These are the activations of a small neural network, seen along a few directions. Each row is one input.
Each table varies a few parts of the input and shows all the possible inputs, shuffled.
Descriptions start from the smaller parts, as in this example, which fits no table here: values(3) and (point or ring(11) or (line(4) and ring(8))).
Shared parts are said once, and a part with two or three values counts as separate values.
In the rows, zero is written as 128.

Other details of the inputs vary at random and push rows far along three fixed directions, the same in every table; ignore that.

A family of inputs:
r1: [106 153 187  58  63 125 146 140 154 108 134]
r2: [130 128  89 198 131 197 157  42 184  91 137]
r3: [ 94 141 185  62  75 121 150 160 146 130 127]
r4: [ 83 189 126 124 131 138 129 142 144 152 118]
r5: [154 119  80 166 113 167 168  42 206  97 133]
r6: [ 56 148 117 141 129 150 109 138 135 141 109]
r7: [120  84 128 129 119 163 153 156 142 148 125]
r8: [179 118  42 200 146 174 184  60 193 124 121]
r9: [174 127 159  95 130  96 109 159  63 126 164]
r10: [118  87 128 164 173 174 156 156 156 190 106]
r11: [138 181  94 148  86 161 185  70 187  67 143]
r12: [134 196 126  97  75 123 158  45 200  72 136]
r13: [109 194 154 116  88 144 127  49 170  55 148]
r14: [ 74 138  92 173 152 158 122 152 137 160 103]
r15: [181 170 119 116 116  74  83  62  88  56 161]
r16: [189  75 111 167 154 120  94 145  53 109 165]
r17: [174 150  44 207 142 121  94 111  58  79 162]
r18: [162  83  94 178 172 113 110 184  55 139 133]
r19: [141 115 100 155 137 151 182 162 142 160 116]
r20: [ 79 144 186  91 105 133 131 113 151 127 122]
r21: [130 118 122 120 128 119 153 126 162 158 108]
r22: [ 85  89 122 121 130 140 142 203 115 158  94]
r23: [209 102 107 159 159  74  66 102  55  98 158]
r24: [134 136 207  71 149  92  91 159  81 152 151]
r25: [111 151 166  82  85 121 161 143 150 123 137]
r26: [ 78 174 122 102  89 128 139 163 142 125 130]
r27: [139  76 158  86 143  90  81 154  81 155 124]
r28: [155 157 174  64 109  47  61 107  75  80 162]
r29: [171 148 137 119 118  73  71 124  38  56 177]
r30: [186  81  91 169 186  93 108 149  68 168 120]
r31: [203  99  79 185 145 110  82  65  86  77 149]
r32: [ 59 170 154  51  69 100  98 121 153 115 116]
r33: [ 91 143 152 121 148 140 148 156 155 162 107]
r34: [ 98 151 195  79 112 142 133 124 159 141 130]
r35: [161 103  46 197 182  96  66 141  52 136 132]
r36: [164 184 180 103 119 107 111  57 119  74 187]
r37: [ 85 109 135 108 106 145 148 173 139 135 107]
r38: [ 91 142 144  94  90 138 147 162 146 121 112]
r39: [110 171 204  58 119 127 147 138 156 158 135]
r40: [151 183 129 151 115 153 152  54 170  89 149]
r41: [106  64 135 156 182 162 138 173 129 199 101]
r42: [120  68  91 157 157 144 160 160 156 194  79]
r43: [121 111 204  45  98  90  90 171  69 120 155]
r44: [125 131 146 102 114 141 179 179 153 166 113]
r45: [130  72  96 162 149 174 169 182 141 175 109]
r46: [121 216 144 114  96 140 144  51 169  66 145]
r47: [131 131 167  65 123  96 142 164 144 179 104]
r48: [149  49 114 144 166 106  90 169  79 172 100]
r49: [100 105 117 160 188 144 144 189 124 194  89]
r50: [118  92  89 150 147 139 147 141 158 155  89]
r51: [117 127 133 156 157 147 156 133 149 162 114]
r52: [143 105 156 144 167 102  81 141  55 138 137]
r53: [ 86 128  80 140 127 131 122 144 149 154  95]
r54: [139 139 212  21 108  57  87 146  99 141 148]
r55: [179 108  90 207 207 119  90 137  51 137 136]
r56: [186 139 152 150 154  90  62  96  50  87 173]
r57: [118 123 174  70 112 123 152 187 131 161 131]
r58: [163 125 191  56 122  59  79 126  87 122 164]
r59: [148  87  97 167 149 168 176 163 150 163 128]
r60: [165 125 119 148  97 111  88  77  70  44 175]
r61: [144 184 127 153 116 148 154  52 167  90 149]
r62: [159  62 111 165 149 123  95 172  50 131 132]
r63: [151 155 120 169 131 169 154  50 179  94 159]
r64: [ 80 160 107 155 149 144 125 149 138 156 115]
r65: [127  70 103 139 154 153 159 157 166 194  88]
r66: [168  91  90 161 154  82  48 100  45  80 140]
r67: [127 157 186  51 109  73 105 186  68 123 144]
r68: [ 67 142 109 119 101 145 139 185 137 148 108]
r69: [167 147  83 171 108 181 197  68 190  93 153]
r70: [ 94 106 117 110 133 128 147 160 161 166  79]
r71: [ 58 151 119 105  80 139 128 156 137 117 119]
r72: [163 123 187  53 136  67  99 154  94 159 145]
r73: [ 92 146 157  62 108 101 143 154 167 153  99]
r74: [120  93 140  99 115 135 139 115 167 148 115]
r75: [162 141 102 189 153 125  73  69  71  61 153]
r76: [ 87 108 110 164 157 162 133 142 138 148  94]
r77: [137 187 137 110  56 149 170  60 190  58 155]
r78: [101  83 123 118 127 129 145 141 156 170  88]
r79: [102 125 164 118 135 148 141 149 151 163 106]
r80: [115 120  38 183 166 142 151 155 147 185  86]
r81: [141 130  66 190 111 172 158  84 154  69 135]
r82: [ 68 122 159 112 135 147 134 155 151 156  97]
r83: [110 162 129 100  69 125 127  42 182  56 134]
r84: [137 115  78 218 142 187 143  59 162  98 126]
Each input here is: values(3) and line(4) and (point or line(6)).
Q: Changing only the line(4) part turns r80 into r35. The same change can be made to r19. Which row results?
A: r25
Q: Changing only the line(4) part turns r70 into r73. The same change can be made to r68. Which row results?
A: r26
Q: Changing only the line(4) part turns r51 into r20. The same change can be made to r56. Which row results?
A: r84
Q: Which other rows agree with r74 in the line(4) part and the values(3) part? List them by row number.
A: r27, r32, r48, r66, r78, r83
Q: Which other rows does r48 become when the line(4) part takes its other values? List them by row number.
A: r23, r31, r47

A family of inputs:
r85: [129 112  94 177 155 160 144 137 130 138 125]
r86: [ 36 160 174  62  97 159 189 162 230 191  73]
r87: [139  86 135 133 161 103  93 169  73 166 125]
r88: [114 107 163 110 174 109 114 210  82 194 106]
r89: [147 121 146 105 115 131 153 130 145 128 134]
r90: [130 138 117 151 148 141 132  93 150 130 129]
r91: [134  98 147  91 114 109 121 142 124 139 128]
r92: [ 94 189 107  98  74 133 167 114 194 114 118]
r93: [106  97 135 125 151 116 107 208  74 170 114]
r94: [154 121  43 228 154 175 137  54 153  90 137]
r95: [140 171 155  84 107  87 106 132 105 124 155]
r96: [111 129 107 155 121 178 191 124 194 147 111]
r97: [184  89 126 132 138  93  83 142  43 104 160]
r98: [164 151 115 145 129  96  85  61  94  63 155]
r99: [138  65  23 246 176 192 165 128 153 166  96]
r100: [129 164  86 172  95 173 155  54 175  62 152]
r101: [ 86  98 144  91 128 107 112 201 111 173  91]
r102: [178  80  83 183 171 140 140 111 128 146 121]
r103: [ 98  93 128 118 138 120 127 213 101 173  98]
r104: [ 81 124 165  79 119 127 133 198 121 166 117]
r105: [132  91 129 148 177 112  96 199  56 169 118]
r106: [159 119 164  86 103  92 102 133  83  99 160]
r107: [ 99 138 141 117 119 157 175 122 199 163 102]
r108: [148 111  44 231 174 172 141  83 145 126 112]
r109: [171 168 168 105 101  91  82  74  79  57 185]
r110: [ 77 114 177  47  97 138 183 180 203 194  88]
r111: [ 94 163 115 146 118 196 211  95 240 141 104]
r112: [149 158 178  83  89  83  79 103  73  70 179]
r113: [136  83  96 164 180 118 113 166  95 171  96]
r114: [100 196 135 117  73 175 180  54 221  76 142]
r115: [123 119 140 107 119 160 198 141 201 166 104]
r116: [134 118 112 156 129 149 147 127 136 131 130]
r117: [117 104  81 176 152 163 170 161 154 162  90]
r118: [191  69  58 211 171 149 136  96 121 126 126]
r119: [142 104 118 162 166 150 155 153 132 171 112]
r120: [115 132 146 116 140 123 110 129 126 137 129]
r121: [174 102 124 156 180  83  73 157  30 122 139]
r122: [175 123  50 237 164 159 121  77 105  84 145]
r123: [154 132 171 108 155  73  59 157  29 118 154]
r124: [128 144 142  94  93  84  68 110  78  70 148]
r125: [ 53 132 150  77  96 149 185 193 192 178  80]
r126: [157 158  30 240 112 194 159  14 173  34 152]
r127: [ 97 145 161  81 103 117 103 134 125 120 134]
r128: [ 92  91  94 160 153 160 151 202 123 185  93]
r129: [ 85  97  95 145 145 153 165 172 170 182  74]
r130: [129  79  98 169 179 133 106 168  93 169 113]
r131: [167 122  36 236 152 169 154  72 144  86 126]
r132: [164 102  71 201 143 145 111  84 113 104 141]
r133: [121 111 143 111 138 100 106 181  80 139 120]
r134: [ 54 149 166  82 117 175 211 176 231 202  81]
r135: [169 136 169  93 121 104 125 110 114 110 153]
r136: [189 114 118 143 119 110 105  89  86  71 170]
r137: [120 178 149  89  79 102 105  66 139  58 147]
r138: [124 107  68 191 148 167 167 140 154 140  99]
r139: [ 87 110 156  90 135 105  95 199  88 169 109]
r140: [119 203 154  88  60 111  96  32 143  28 170]
r141: [121 209 235  26  65  88 117  86 143  81 169]
r142: [141 173 217  50 104  64  75  94  91  97 168]
r143: [123  82 144 123 182  83  64 208  34 180 117]
r144: [160  86 122 141 165 127 142 134 132 166 115]
r145: [137  87 128 138 167  85  51 182  25 147 129]
r146: [152  81 120 161 188 118 109 160  87 185 113]
r147: [135 122  88 180 148 148 129 126 111 117 132]
r148: [ 54 187 137  75  86 152 189 160 217 172  95]
r149: [205 157 117 117 104  80  89  70  83  58 191]
r150: [106 149 131 123 108 152 149 121 158 115 134]
r151: [146 169 166  81  73 130 157  70 178  78 155]
r152: [173 121  96 184 172 122  86  83  87 102 150]
r153: [166 104 123 130 128 114 117 100 118 110 142]
r154: [103 209 132  99  48 145 157  18 225  41 135]
r155: [134 118  94 155 123 125 110 132  92  97 132]
r156: [ 94 145 137 121 123 169 179 140 190 154 108]
r157: [104 119 184  74 129 102 116 174 119 173 118]
r158: [120 159 201  61 101 103 123 138 125 130 143]
r159: [118 171 143 113 102 117 104  76 132  82 145]
r160: [125 110 133 111 132  88  82 156  77 126 123]
r161: [106 149 175  74 104  99  86 128 107 109 148]
r162: [ 94 128 175  74 104 122 139 183 125 160 120]
r163: [ 58 184 201  39  89 128 158 131 201 153 103]
r164: [ 97 133  75 159 144 175 187 161 192 187  97]
r165: [138 105 174  99 154  83  79 168  65 162 133]
r166: [163  79 118 143 152 127 138 159 103 149 128]
r167: [144 103 106 132 112 137 140 109 145 117 129]
r168: [148 177 174  90 106  86  67  64  94  61 177]
r169: [180 146  97 157 101 144 143  18 171  57 158]
Q: What do these inputs look like to the network?
A: line(5) and (point or (values(2) and line(8)))
Q: Changing only the line(5) part turns r118 into r120. The same change can be made to r115. Which row results?
A: r134
Q: Changing only the line(5) part turns r95 into r149. The same change can be made to r87. Which row results?
A: r110
Q: Which other rows does r102 become when the values(2) part takes its other values? List them by row number.
A: r115
Q: Which other rows does r106 become when the line(5) part takes its other values? List them by row number.
A: r93, r100, r103, r112
Q: Which other rows does r98 become when the line(8) part takes its other values? List them by row number.
A: r101, r113, r124, r129, r137, r154, r160

A family of inputs:
r170: [124 114 147 109 136 129 146 167 130 163 119]
r171: [111 145  93 161 123 159 156  99 172 114 114]
r172: [154 118 138 134 153 111 114 142  92 136 134]
r173: [143  80 132 129 156 116 120 180  90 171 122]
r174: [ 84 146 100 144 111 178 188 110 218 138  91]
r175: [140 168 157 101  98 120 130  92 137  88 154]
r176: [141 123 152 102 122 107 114 118 119 122 133]
r177: [178 120  73 201 145 151 135  73 125  88 148]
r178: [132 119 114 138 117 152 160 116 164 129 128]
r179: [ 66 144 168  68 103 126 149 162 172 161  94]
r180: [141  87 110 147 143 142 143 147 132 156 118]
r181: [134 123 114 155 157 117 104 143  87 131 124]
r182: [134 144 128 123 107 113 100  89 117  83 145]
r183: [145 160 113 147 109 123 107  76 113  63 158]
r184: [127 166 152  93  84 105  99  87 115  67 161]
r185: [119 127 166  77 129 105 122 154 132 172 125]
r186: [137 112 121 141 154 105  89 147  77 130 126]
r187: [110 167 189  51  75  86  89 125 104  87 159]
r188: [115 106 119 136 143 123 116 148 117 147 107]
r189: [139 134 145 119 132 116 126 120 125 124 130]
r190: [ 69 138 193  40  92 131 175 161 203 179  89]
r191: [122 132  85 157 120 178 186  81 221 144 110]
r192: [172  90 102 179 186 116 106 150  69 149 127]
r193: [112 129  90 157 118 158 153  95 175 116 110]
r194: [163 104 158 102 134  86  82 141  64 120 153]
r195: [167 108 158 161 175 120  67 101  55 110 168]
r196: [ 72 159 163  81 100 140 160 161 172 153 106]
r197: [163 169 156 100  82 105 104  63 117  49 180]
r198: [127 119 118 142 168 111  97 173  81 169 125]
r199: [147 141 133 133 129 125 130 111 124 113 139]
r200: [139 111  58 204 150 158 137  95 141 113 116]
r201: [126 138  63 182 126 164 146  71 175 112 125]
r202: [166 108 121 141 138 113 106 115  91 112 148]
r203: [ 86 114 159  84 121 140 172 166 188 188  84]
r204: [140 119 138 127 141 127 135 154 114 147 130]
r205: [147 105 133 128 145 114 116 135 108 138 127]
r206: [160 125 111 154 166  89  60 132  44 118 156]
r207: [138 140 129 129 126 106  93 109  94  92 143]
r208: [114 150 148 103 110 114 114 133 114 113 137]
r209: [ 97 177 148  95  87 132 141  97 168  96 130]
r210: [143  91 119 142 153 134 137 166 114 163 120]
r211: [118  96 153  98 145 123 140 194 119 186 108]
r212: [118  97 107 144 141 135 126 158 117 152 112]
r213: [146 107 119 143 146 124 126 122 122 135 123]
r214: [139 101  79 186 153 173 174 129 162 152 110]
r215: [116 111 133 127 153 112 110 178  91 157 114]
r216: [151 136 108 157 130 141 143  87 146 104 136]
r217: [132 126  94 172 151 139 126 129 114 124 123]
r218: [130 131 116 137 122 151 162 102 173 125 118]
r219: [104 127  97 150 119 165 165 132 172 137 110]
r220: [113 102 128 131 148 152 171 192 148 192 101]
r221: [110  99 102 146 164 131 123 173 120 188 104]
r222: [118 142 100 156 116 183 198 105 208 136 111]
r223: [154 104 131 145 169 109 109 158  82 152 124]
r224: [106 141 146  96  98 120 121 125 135 113 129]
r225: [112 162 110 141 100 157 156 103 166 102 133]
r226: [141 134 114 141 116 148 153  94 161 109 134]
r227: [ 93 151 162  77  96 121 131 145 141 126 126]
r228: [117 133 127 135 142 124 119 148 112 136 119]
r229: [126 172 170  81  86 122 140 106 148 100 152]
r230: [153 128 106 150 115 140 136  75 148  94 141]
r231: [ 90 118 129 115 128 136 145 162 150 162  97]
r232: [ 82 138 155  93 125 126 140 169 147 162  99]
r233: [139 124 152 107 125 117 126 150 111 134 140]
r234: [107 186 197  48  77  89  98 131 105  91 159]
r235: [115 128 117 134 129 132 129 133 132 129 118]
r236: [134 130  68 188 129 166 150  90 156 100 126]
r237: [105 134 156  89 112 112 115 165 111 135 129]
r238: [165 113 130 132 134 107 102 116  89 109 150]
r239: [132 114 133 134 156 105  94 178  63 145 130]
r240: [110 145 165  82 101 133 158 143 161 142 127]
r241: [133  95 135 123 145 123 131 162 117 163 116]
r242: [158 141 140 122 122 108 108  89 114  89 148]
r243: [127 151  95 157 108 151 140  79 156  84 136]
r244: [143 121 117 142 154 130 133 134 131 159 128]
r245: [166 106 137 132 151  93  87 123  73 118 141]
r246: [149 118  86 169 116 164 160  82 169 104 135]
r247: [163 133 115 144 114 126 118  65 131  78 150]
r248: [114 162 134 109  85 130 128  85 150  81 143]
r249: [116 152 158  93 104 131 153 118 166 128 126]
r250: [153 144 122 139 142 123 122 108 122 129 144]
r251: [143 131  95 158 138 150 151  96 165 136 128]
r252: [137 160 157  92  89  90  80  95  87  65 170]
r253: [ 97 115 137 112 129 126 130 171 128 159 108]
r254: [134 101 104 158 160 126 112 168  85 148 124]
r255: [111 110 127 124 138 121 117 149 119 147 108]
r256: [129  82  75 185 161 149 131 152 118 157 104]
r257: [123 128 117 132 148 114 102 143 106 146 127]
r258: [166 150 123 138 109 123 117  64 126  66 162]
r259: [108 131 155  91 109 133 158 135 172 148 113]
r260: [140 141 115 141 119 115  98  87 107  81 145]
r261: [125 109 160  90 124 113 127 155 124 152 123]
r262: [113 139  93 162 126 165 162 124 160 129 118]
r263: [101  80 105 144 151 145 143 198 127 190  93]
r264: [143 144 115 151 133 117 102 110  94  94 145]
r265: [ 49 191 238  35  84 131 116 121 161 122 136]
r266: [116 108 116 133 127 133 127 149 124 140 119]
r267: [121 131 118 137 126 134 128 141 118 123 131]
r268: [155 132 108 154 132 135 133  82 140  99 133]
r269: [127 104 112 148 152 126 115 174  89 149 123]
r270: [133 112 163  93 139 102 116 163 103 153 124]
r271: [145 132 164 100 135  94 103 136  93 123 139]
Q: Changing only one part turns r241 into r253. The same change can be made to r211. Which row results?
A: r227
Q: Changing only one part turns r238 into r248. The same change can be made to r270. Which row results?
A: r235
Q: What do these inputs look like to the network?
A: values(2) and (point or (line(5) and (point or line(9))))
Q: Which other rows does r223 become when the line(9) part takes its other values? List them by row number.
A: r172, r175, r192, r199, r204, r220, r222, r229
Q: Which other rows does r220 become when the values(2) part takes its other values? List them by row number.
A: r225
Q: A walk changes only the line(5) part. It starts at r229 and steps to r240. List the rest of the walk in order.
A: r210, r173, r180
Q: Which other rows does r259 become when the values(2) part takes its other values? List them by row number.
A: r231
Q: A walk changes only the line(5) part. It starts at r217 and steps to r209. List the rest of the walk in order.
A: r207, r260, r193
